Each row below holds a small network's activations on one input, seen along a few directions.
Each table varies a few parts of the input and shows all the possible inputs, shuffled.
Descriptions start from the smaller parts, as in this example, which fits no table here: one of 2 separate values, together with either a single point or one of 11 places around a ring or (one of 5 places around a ring, together with one of 6 places along a line).
Shared parts are said once, and a part with two or three values counts as separate values.

Other details of the inputs shift rows strongly along two fixed directions, in all tables alike. That doesn't count.

Table:
r1: [-1.24  3.91 -1.33 -1.01 -2.07  1.28 -0.20 -3.05 -1.22 -5.21 -2.36  5.83]
r2: [ 2.19  2.79 -0.96  5.27  1.73  1.03 -2.00 -6.05 -2.80  4.56  3.62  4.01]
r3: [-0.66  1.35  0.50 -0.72 -1.63  0.32 -0.13 -2.29 -1.34 -0.11 -0.82  0.92]
r4: [-1.20 -0.11  1.13  0.44  1.09 -1.28  1.09 -0.56 -0.05  0.74 -0.50  0.35]
r5: [ 0.14 -0.26  0.71 -3.81 -1.88 -0.43  1.24  3.75 -0.28 -5.49 -4.71 -3.33]
r6: [-0.49  0.66  0.43 -1.01 -0.02 -0.58  2.11  0.22 -1.45 -2.85 -2.63 -1.44]
r7: [ 3.17 -4.43 -0.49  1.49 -0.48 -2.09 -1.91  4.13  2.56  2.80  0.98 -3.92]
r8: [ 1.21 -1.82 -1.06  5.17  3.72  0.53 -1.53 -3.42 -0.55  5.87  4.14  2.41]
r9: [ 0.31  1.59 -1.96  4.28  3.62  1.75 -0.69 -6.27 -2.85  5.15  4.23  3.33]
r10: [-3.02  1.95  0.08 -4.28 -0.12  1.59  1.62 -0.05 -1.11 -3.94 -2.96 -0.62]
r11: [ 2.64 -3.47  0.06  2.60 -0.14 -2.78 -2.53  4.17  2.68  6.44  2.53 -0.10]
r12: [-0.08 -0.32  0.45 -2.40 -1.57  0.32  1.18  0.47  1.06 -3.97 -2.77 -4.74]
r13: [-1.35  1.64  0.85 -2.56 -1.87  0.02  0.53 -0.11 -1.50 -3.41 -2.99 -0.29]
r14: [ 0.82  0.91  0.32  1.22  0.54  0.40  1.00  1.31 -1.60 -0.26  0.64  0.71]
r15: [ 1.46 -6.23 -0.01  0.19  2.04 -2.36 -0.16  7.66  3.08  1.77 -0.45 -3.00]
r16: [-1.76  1.03  0.06  0.67  1.51  1.87 -0.52 -4.09 -0.92  0.48  0.74  1.90]
r17: [-0.67 -0.65 -0.91  1.28  1.83  0.12 -0.34 -1.32 -0.37  4.80  2.50  1.74]
r18: [ 2.05  0.78 -0.76  5.80  1.57 -0.90 -3.12 -3.26 -1.05  7.39  4.86  3.80]
r19: [-2.81  0.32  1.12 -4.02 -0.72  2.10  1.13 -0.57  0.55 -3.85 -3.17 -0.61]
r20: [-1.77  3.03  0.38  1.12 -0.16  0.69  1.16 -6.17 -2.82  0.98  0.35  2.61]
r21: [ 1.91 -3.55  0.61 -0.40 -0.96 -3.16 -1.69  7.66  3.13  1.99 -0.49 -2.49]
r22: [-0.73  3.37  0.35  1.39 -0.38  2.11 -0.18 -3.68 -1.82  0.22  2.13  1.86]
r23: [ 0.16  2.81 -2.08  1.42 -1.57  1.25 -1.96 -4.24 -0.02 -1.92  0.39  5.26]
r24: [-1.53  3.24  0.97 -0.43  1.49  0.97  2.75 -4.14 -2.97 -3.23 -2.41  1.38]
r25: [ 3.84 -5.54 -2.13  1.01 -0.92 -3.51 -1.62  9.06  4.61 -0.34 -0.72 -0.26]
r26: [ 2.00 -3.60  0.16  2.57  1.70 -1.81 -0.38  1.32  2.60  3.51  1.66 -2.82]
r27: [-1.75  1.54  1.20 -1.59 -0.26  0.64  0.98 -2.67  0.36 -2.44 -1.65 -1.42]
r28: [ 0.75  1.83  0.51 -1.52 -0.58  0.22  0.52  1.51 -1.26 -3.28 -2.84 -0.23]
r29: [-1.48  1.88  0.36  1.30  0.47 -0.64  1.04 -3.31 -2.50  0.79  0.01  1.87]
r30: [ 0.73 -0.63 -0.47  4.88  3.22 -1.58 -0.66 -1.69 -2.22  8.00  6.36  3.73]
r31: [ 1.16  3.33 -2.54  2.31 -0.82  2.30 -1.39 -5.92 -1.16 -2.47  0.44  5.45]
r32: [ 0.65 -3.04  0.44 -0.58  0.01 -1.39 -0.06  3.63  1.89  3.43  2.69 -2.03]
r33: [-0.02  4.43 -0.04  2.05  0.22  3.36  0.48 -5.89 -3.16 -0.70  1.95  2.32]
r34: [-2.50 -0.10  0.84 -2.46  0.52  0.93  0.85  0.47 -0.15 -2.67 -2.45  0.21]
r35: [-0.94  1.09  1.13 -1.63 -1.44  0.60  0.88  2.34 -0.23 -2.33 -0.81 -0.57]
r36: [ 1.11 -1.29 -0.21  1.76 -0.49 -1.29 -1.94  0.04  0.41  2.99  1.53 -0.63]
r37: [-1.59  1.74  1.57 -4.11 -3.12  1.97  1.45  1.60  0.64 -4.72 -2.35 -1.91]
r38: [-2.19  1.52 -0.32 -3.27 -0.18  1.96  0.44 -1.17 -0.06 -2.58 -1.35 -1.58]
r39: [-0.57  0.83  0.68 -3.61 -0.04  0.69  2.32  2.02 -1.24 -4.16 -1.63 -2.22]
r40: [ 0.89 -6.07  1.38 -1.21 -0.45 -3.49  0.09  7.08  5.48  2.35 -0.67 -5.08]
r41: [-1.43  0.54  1.04 -5.17 -1.92  1.21  0.99  1.87  1.17 -4.56 -1.32 -4.31]
r42: [ 1.72 -4.26 -0.34  3.52  0.72 -3.38 -1.54  2.58  2.52  6.05  3.12 -2.35]
r43: [ 2.57 -4.63 -1.77  1.09 -2.09 -2.76 -2.62  5.78  5.20  2.11  0.83  1.29]
r44: [-0.19  0.59  0.48 -3.65 -0.93  1.77  1.23  0.49  0.30 -3.92 -0.67 -3.90]
r45: [-1.51  1.29 -0.41 -3.41  0.86  1.43  2.10  0.76 -1.53 -4.01 -2.99 -1.11]
Description of these inputs: one of 5 places along a line, together with either a single point or one of 8 places around a ring.
The inputs of r42 and r20 match in every part but the place on the line of 5. If r27 is changed in the same way as r42 into r20, which row does it become? -> r40
Which other rows does r13 become when the place on the ring of 8 takes its other values? List them by row number. -> r4, r10, r21, r29, r30, r34, r35
Which other rows does r13 become when the place on the line of 5 takes its other values? List them by row number. -> r3, r5, r7, r36
A walk changes only the place on the line of 5. It starts at r9 and steps to r38. List the rest of the walk in order. -> r17, r10, r45

Table:
r46: [ 1.85 -0.58 -0.04  7.80  5.61 -3.49  1.00 -2.64 -3.88  7.82  4.43  0.75]
r47: [-0.98  2.28  0.45 -0.91 -1.96  3.29  0.49 -5.23 -0.74 -5.89 -1.89  0.87]
r48: [-2.46  3.79  0.55 -3.46 -2.98  1.50 -0.15 -3.96 -1.92 -1.85  0.19  0.66]
r49: [-1.50  2.08  1.29 -5.38 -4.05  3.03  1.40  1.24  1.32 -8.97 -2.15 -3.37]
r50: [-2.21 -4.04  0.17  0.04  4.67 -0.84  1.28  2.53  0.41  5.59  2.05  1.18]
r51: [-0.71  3.60  0.79  1.80 -0.47  3.20  0.59 -7.73 -0.74 -1.99 -0.09  3.53]
r52: [ 1.79 -3.41 -2.01  0.71  0.02 -1.78  0.17  5.43  0.53  0.19  0.06  0.95]
r53: [-4.38  1.06  0.80 -3.51  1.69  3.84  1.59 -6.20 -0.55 -1.69 -1.56 -0.97]
r54: [ 3.34 -0.97 -2.24  0.90  0.17  0.06 -1.82  2.19  1.37  2.58  3.32 -1.36]
r55: [ 0.36 -2.22  0.49  0.08 -1.10 -3.65  0.89  4.70  2.05  2.14 -0.63  1.31]
r56: [ 1.23 -2.17  1.51  2.02  3.14 -3.01  3.46  3.71 -3.04  2.90  0.35 -2.28]
r57: [ 1.40 -0.98 -1.40  6.95  2.78 -1.63 -1.73 -2.46 -0.47  4.45  4.56  5.26]
r58: [ 2.18 -1.48  0.91  5.47  3.17 -1.65  1.14 -3.39 -2.82  5.93  2.98 -2.30]
r59: [-4.79  4.58  0.33 -0.93  3.07  4.60  1.63 -9.16 -3.59  1.92  3.63  2.73]
r60: [ 0.15 -0.51  0.35  1.24 -0.79  0.37 -2.19  1.77  0.28  4.27  2.98 -1.08]
r61: [ 1.05  3.00 -1.90 -1.48 -0.84  3.18 -0.37 -5.11 -1.24 -4.09 -2.41  0.52]
r62: [-1.77  1.74  1.51 -5.59 -4.95  0.76  1.35 -1.04  2.72 -7.09 -5.84 -3.41]
r63: [-0.21 -2.65 -0.11 -0.08 -0.29 -3.18 -0.58  3.26 -0.35  3.60  0.42  2.53]
r64: [ 2.80 -3.49 -2.34  2.57 -0.53 -0.62 -1.77  0.53  1.93  1.74  1.50 -0.95]
r65: [-4.12 -2.55  0.65 -6.09  1.64  0.28  1.61  3.58  3.38 -3.53 -3.58 -4.72]
r66: [ 2.32 -1.31  0.51  1.54  1.65 -1.34 -1.17  4.45 -0.82  3.16  0.21  1.19]
r67: [ 0.91 -3.50 -0.35  1.50 -1.07 -2.38 -2.69 -0.41  1.59  5.20  1.57 -0.18]
r68: [ 0.39 -4.28  0.94 -2.32 -2.69 -0.43 -2.16  5.70  3.89 -0.39 -2.94 -5.77]
r69: [-0.89  5.32  1.81  1.02  1.39  1.74  3.51 -6.45 -6.19 -0.37  1.96 -1.36]
r70: [-0.38 -3.33  0.38 -2.06 -1.25 -1.95 -1.82  7.49  3.42 -1.07 -3.13 -4.08]
r71: [-1.72  2.84  0.40 -0.66 -0.40  2.06  2.06 -2.36 -3.16 -5.05 -1.58  4.73]
r72: [ 1.12 -2.71  1.55 -2.55 -2.77 -0.26  0.26  6.85  5.79 -2.28  0.42 -4.96]
r73: [ 2.65 -3.64 -1.68 -2.99 -0.36 -1.43  0.07  8.68  2.33 -2.24 -2.82 -2.35]
r74: [ 0.61 -0.38 -0.70  3.98  0.68 -3.66 -1.01 -0.87  1.58  4.78  1.89  3.06]
r75: [-3.07  1.72  1.62 -5.85 -2.54  1.81  1.46  3.61 -1.44 -6.69 -6.21 -0.86]
r76: [ 0.70 -4.02  1.43 -2.06 -1.21 -1.74  1.52  8.71  4.25 -2.56 -2.35 -1.45]
r77: [-2.01  4.73  1.17 -3.48 -3.79  1.31  1.49 -2.99  0.23 -3.72 -0.96 -0.44]
r78: [ 1.34 -0.19 -0.58  6.89  3.03 -1.55 -1.14 -2.60  0.75  5.25  4.22  5.49]
r79: [ 3.24 -2.67 -2.85  1.24  1.41 -2.12 -1.96  4.09  2.42  1.14  0.09 -0.80]
r80: [ 2.94 -1.54 -0.41  3.90  2.56 -2.33 -3.09  2.49  0.76  4.91  1.70  0.41]
r81: [-2.85  3.03 -0.15 -2.39 -1.34 -0.38 -0.32 -3.74 -1.84 -2.85 -2.58  2.45]
r82: [ 0.54  5.43  0.30  2.83  1.03  3.54 -1.65 -9.42 -4.52  0.99  0.40  3.80]
r83: [-0.53  2.91 -2.39  0.53  0.04  1.10  0.13 -3.64 -2.06 -4.07 -1.16  2.89]
r84: [-0.19  5.84  1.17 -1.81 -1.09  3.68 -0.54 -3.77 -2.93 -2.70 -0.08 -0.03]
r85: [ 1.89 -1.32 -1.94  0.61 -1.31  0.07 -0.96  2.18  1.31  0.53  3.04 -1.57]
The inputs of r68 and r70 match in every part but one. If r47 is changed in the same way as r68 into r70, which row does it become? -> r57
Describe the family of inputs behind these rows. -> one of 4 places along a line, together with either one of 2 separate values or one of 8 places around a ring
Which other rows agree with r66 in the place on the line of 4? List them by row number. -> r50, r52, r55, r56, r63, r71, r73, r75, r76
Which other rows does r61 become when the place on the line of 4 takes its other values? List them by row number. -> r54, r73, r79
A walk changes only the place on the line of 4. It starts at r66 and steps to r80. List the rest of the walk in order. -> r82, r84
Which other rows does r59 become when the choice among 2 separate values takes its other values? List them by row number. -> r69
